Each row below holds a small network's activations on one input, seen along a few directions.
In each table, some parts of the input vary, and every possible input appears once, in random order.
Descriptions start from the smaller parts, as in this example, which fits no table here: one of 4 places along a line, together with either a single point or one of 11 places around a ring or (one of 2 separate values, together with one of 8 places around a ring).
Shared parts are said once, and a part with two or three values counts as separate values.

Rows:
row 1: -399; -158; -47; 21; -15; -351; 108; -301; 58; 327; 310; 257; -140
row 2: 69; 346; 63; -277; 43; -323; -210; -193; 58; 148; 322; -151; 48
row 3: 10; 46; 437; -307; -72; -274; 147; -437; 100; -48; -66; 228; -253
row 4: -275; -110; -163; 8; 159; 733; -162; 251; -266; -384; -40; -149; 420
row 5: -52; 216; 176; -17; -356; -100; 179; -464; -6; 282; -347; 224; -32
row 6: -221; -118; -241; -13; 329; 562; -154; 331; -130; -253; 16; -68; 382
row 7: -259; -257; 86; 124; 80; 668; -54; 513; -74; -362; -200; -257; 229
row 8: 285; 345; 51; 139; -161; -4; 56; -13; 331; 7; 64; -68; -392
row 9: -219; -252; 98; 217; 133; 889; -204; 374; 62; -459; -329; -234; 328
row 10: -198; -160; 26; -24; 144; 551; -79; 483; 32; -267; -264; -177; 245
row 11: -93; 15; -206; -352; 314; 314; 30; 399; -230; 13; 81; -99; 321
row 12: -1; -48; 126; -170; 162; -331; 46; -504; 117; 12; 235; 293; -33
row 13: 287; 47; -120; 196; -105; -128; 200; -52; 269; 5; -147; -117; -417
row 14: 18; -28; -138; 382; 109; -290; 245; -399; -154; 189; -46; 7; -125
row 15: -299; -163; -143; 151; 137; 862; -204; 250; -246; -488; -56; -182; 477
row 16: 109; 275; -141; 3; 58; -275; -236; -67; 130; 98; 384; -177; -102
row 17: 105; -103; 348; -246; -203; -497; 115; -87; 196; -36; 145; -41; -88
row 18: 336; -68; -92; 136; -422; -171; 176; -292; 45; 40; -359; -131; -169
row 19: 55; 275; 195; -137; -43; -466; -199; 53; 382; 77; 57; -202; -5
row 20: 23; -79; 32; -303; 299; 402; -7; 458; 70; 51; -205; -87; 177
row 21: -31; -8; -15; 267; -19; -203; 163; -515; -43; 344; 59; 219; 92
row 22: 350; 160; -96; 234; -90; -74; 112; -47; 133; 21; 459; 16; -219
row 23: -250; -67; 194; -102; -339; -270; 137; -253; 246; 320; -65; 239; -80
row 24: 82; 10; -76; -81; -60; -381; -419; 177; -627; 136; -97; 654; -42
row 25: 65; 56; -372; 175; -26; -163; 189; -103; -69; -8; 237; -112; -514
row 26: 171; -60; -488; 211; -149; -282; 175; -255; -4; 2; 10; 40; -133
row 27: 67; 61; 36; -288; -16; -536; 34; -257; 24; -92; 345; 30; 142
row 28: 82; -178; 215; -34; -147; -401; -347; 389; -461; 209; -229; 524; -254
row 29: 332; 154; 277; 20; -166; -142; -100; -23; 227; 118; 176; -222; -211
row 30: -105; -166; 70; -172; 177; 495; 5; 473; -80; -95; -158; -158; 138
row 31: 46; 98; 81; 373; -165; -317; 352; -185; 17; 167; -302; -28; -147
row 32: -89; -78; -174; -134; 409; 499; -95; 295; -106; -74; 8; -70; 356
Q: Describe the family of inputs behind these rows.
A: one of 2 separate values, together with either a single point or one of 5 places along a line or one of 10 places around a ring
Q: Which other rows does row 4 become when the choice among 2 separate values takes its other values? List them by row number.
A: row 7

Rows:
row 33: 108; 229; 127; -30; -25; 310; 243; -28; 241; -31; 212; -407; -206
row 34: -145; -131; -198; -206; 151; -292; 77; -207; -270; 150; 59; 271; -84
row 35: 140; -69; 225; -401; 126; 221; -287; 220; -77; -122; 220; -141; 8
row 36: -68; -21; 177; 52; -102; 160; 7; 176; 120; -14; -556; -46; -18
row 37: 308; 250; 21; 180; -198; -145; -72; -137; 346; -109; 179; -184; -180
row 38: 81; -57; -54; 278; -129; 55; 179; 161; 24; 198; -400; 228; -93
row 39: -22; -237; 294; -297; 135; -36; -138; 204; -84; -182; -193; -92; 256
row 40: -21; -12; 117; -224; 233; -260; -114; -52; 255; -20; 408; -148; 144
row 41: -173; -102; -91; -170; 305; -36; -55; -189; -235; 300; -130; 338; 128
row 42: -294; -105; -428; 419; 83; 779; 87; 31; -29; -413; 64; -265; 224
row 43: 88; -208; 189; 93; 47; -99; -294; 280; -187; 178; -160; 546; 174
row 44: 113; -33; -236; 325; -147; -329; 129; -147; -99; 165; -198; 78; -346
row 45: -212; 155; -61; -261; 17; -258; -11; -297; 200; 73; 366; 89; 28
row 46: 249; 189; 169; -223; 172; 12; -151; 226; 3; -100; 436; -5; -32
row 47: -54; -182; 225; -60; 46; -213; -161; 413; -129; -3; -258; 202; 176
row 48: -421; -194; -307; 168; 391; 489; 21; 123; -196; -415; 182; -130; 619
row 49: -185; 47; 24; -154; -158; -285; -3; -358; -222; 115; 343; 236; 61
row 50: 63; 307; -174; 115; -248; -322; 224; -245; 331; 18; 123; -51; -259
row 51: -15; -56; 211; 19; -116; 238; 16; 142; 21; -52; -339; -364; -51
row 52: 16; 115; -105; 95; -374; -105; 212; -495; 4; 79; 66; 57; -153
row 53: 340; 154; -17; -89; -137; 158; 55; 135; 97; -173; -144; -376; -168
row 54: 102; -37; -108; 371; -71; -43; 36; 45; -113; 357; -281; 165; -227
Q: Describe the family of inputs behind these rows.
A: one of 2 separate values, together with either a single point or one of 10 places around a ring
Q: Changing only the choice among 2 separate values turns row 46 into row 33. The same change can be made to row 35. Which row results?
A: row 53
Q: Which other rows does row 48 become when the choice among 2 separate values takes its other values? List them by row number.
A: row 42
